[[ 0.36 -1.87  2.07  1.37 -0.85]
 [ 1.27 -2.00 -0.25 -0.47 -0.52]
 [ 2.30  0.18  0.15  0.44 -2.28]
 [-0.71 -3.33  1.53 -1.87  1.31]
 [-0.86  0.30  0.02 -1.31  0.90]
 [ 2.99 -2.75  1.70  0.76 -2.84]
 [-3.24  1.10 -0.06 -2.77  3.56]
 [-2.29  0.09  1.31 -2.14  2.37]
 [ 1.25 -3.38 -0.50 -1.60  0.19]
 [ 2.38 -5.66  0.29 -2.64 -0.62]
 [-3.31 -2.67  1.92 -2.13  3.58]
 [-1.00 -0.27  0.27 -2.81  1.76]
 [ 2.63 -3.64  1.87 -3.26 -1.55]
 [-1.58  0.50  2.17 -0.69  0.68]
 [-1.28 -0.19 -0.03 -0.24  1.31]
 [ 1.37 -1.03  1.00  1.53 -1.64]]
Find the first entry in the row that holds the smallest entry.
Answer: 2.38
Find the 1st entry, reading row by row.
Answer: 0.36
Find the second largest entry.
Answer: 3.56
The entry directly below -1.58 is -1.28
Find the entry directly below -3.64.
Answer: 0.50
The third smallest entry is -3.38
The entry directly below -3.38 is -5.66
The largest entry in the first row: 2.07
Find the entry in the bottom-left corner.
Answer: 1.37
Find the second entry from the end, reading row by row.
Answer: 1.53
Find the last entry, reading row by row.
Answer: -1.64
Find the smallest entry in the last column.
Answer: -2.84
The entry just right of -1.00 -> -0.27
The third entry from the end, reading row by row: 1.00
The entry directly above -3.24 -> 2.99
The entry just left of 0.44 -> 0.15
The largest entry in the last column -> 3.58
Find the entry directly below -3.24.
Answer: -2.29
The 5th entry, reading row by row: -0.85
The entry just left of -3.33 -> -0.71
Find the entry directly above the largest entry.
Answer: -0.62
The entry directly above -2.14 -> -2.77
The entry just left of the largest entry is -2.13
Find the 4th entry, reading row by row.
Answer: 1.37
The entry just left of -2.13 is 1.92
The entry directly below the smallest entry -> -2.67
Find the smallest entry in the first column.
Answer: -3.31
The 4th entry from the end, reading row by row: -1.03
The entry just left of -2.00: 1.27
The entry just right of -3.38 -> -0.50

Read these off the row that follows.
1) Find the entry just right of the smallest entry.
2) Find the entry just left of -1.88.
[ 6.26 -1.88 -4.79 -1.30]
1) -1.30
2) 6.26

 0.70  -0.94  -0.63   3.54  -0.95  -1.17  -0.36   0.38  -1.51  -0.35   3.36   1.38   0.24  -1.18   0.97   0.05
-1.10  -1.99   0.07   1.25   1.11   1.10  -3.39  -0.27   0.99  -1.51   1.29   0.57   0.08  -0.63  -1.50  -0.26
 0.62  -0.43   1.27  -1.18  -0.58  -0.17  -0.91   0.96  -1.16   0.84   0.42   0.46  -0.56   2.68  -1.48   4.51
-1.44   1.76  -0.18  -0.70  -1.29  -0.81   1.87  -1.16   0.15   1.37  -1.68  -0.54  -0.20  -1.22  -0.95   1.34
 1.17  -1.63   0.58   3.23  -0.73  -1.19  -5.25  -0.51  -0.40   1.30   3.27   1.00   0.32   0.08   2.49   0.75
Counting starts at 0.
The entry in the bottom-right corner -> 0.75
The entry directly below 1.27 -> -0.18
Give the entry in row 0 and column 1.
Answer: -0.94
Give the entry just right of -1.68.
Answer: -0.54
The entry at row 1, column 0 is -1.10
Give the entry at row 2, column 0.
Answer: 0.62
Give the entry directly below 3.36.
Answer: 1.29
The entry directly above the smallest entry is 1.87
Give the entry in row 0 and column 0.
Answer: 0.70
The entry at row 0, column 2 is -0.63
The top-right entry: 0.05
Give the entry directly below the largest entry.
Answer: 1.34
The entry directly below 1.38 is 0.57
Give the entry just right of 0.32.
Answer: 0.08
The entry directly above the largest entry is -0.26
Give the entry just right of 0.58.
Answer: 3.23
The largest entry is 4.51
Give the entry in row 2 and column 2.
Answer: 1.27
The entry directly above 0.84: -1.51
The top entry of the column that holds the smallest entry is -0.36
The entry just left of 0.32 -> 1.00
The entry in row 1 and column 2 -> 0.07
The entry in row 1 and column 1 is -1.99
Give the entry directly below 0.38.
Answer: -0.27
The entry directly below -1.48: -0.95
Give the entry directly above -1.29.
Answer: -0.58
Give the entry just left of the smallest entry.
Answer: -1.19
The entry directly above 1.17 -> -1.44

Questions about the table below. Counting starts at 0.
1) Find the entry directly above -0.15.
2) Find the entry in row 1 and column 2.
3) Find the maximum.
4) Find the bottom entry of the column that holds the largest entry.
5) Find the entry in row 2 and column 0.
6) Find the top entry of the column that holds the smallest entry.
7) Find the entry in the top-right corner.
8) Find the entry just right of 3.24.
[[ 0.89 -0.04 -0.90 -0.33 -0.27  0.29]
 [ 0.23 -0.09  2.36 -0.09 -0.12  0.01]
 [ 0.18  0.00  0.79 -0.04 -0.19 -0.11]
 [ 3.24  0.13  0.55  0.00 -0.07  0.23]
 [-2.83 -0.01  0.04 -0.20 -0.26  0.43]
 [-1.05  0.28  0.28  0.03  0.30 -0.09]
 [ 1.14  0.08 -3.95  0.05  0.13 -0.10]
 [-3.74  0.19  0.18 -0.06 -0.16  0.45]
 [-0.08 -0.49  3.40 -0.21 -0.07 -0.33]
 [-0.74  0.19  0.29  0.22  0.10 -0.22]
 [-0.31  0.09  0.18  0.08  0.01 -0.02]
 [ 0.12 -0.09  0.33 -0.05 -0.05 -0.08]
 [ 0.98  0.01 -5.13 -0.03  0.08 -0.08]
 [-0.30 -0.05  1.24  0.03  0.07 -0.15]]
1) -0.08
2) 2.36
3) 3.40
4) 1.24
5) 0.18
6) -0.90
7) 0.29
8) 0.13
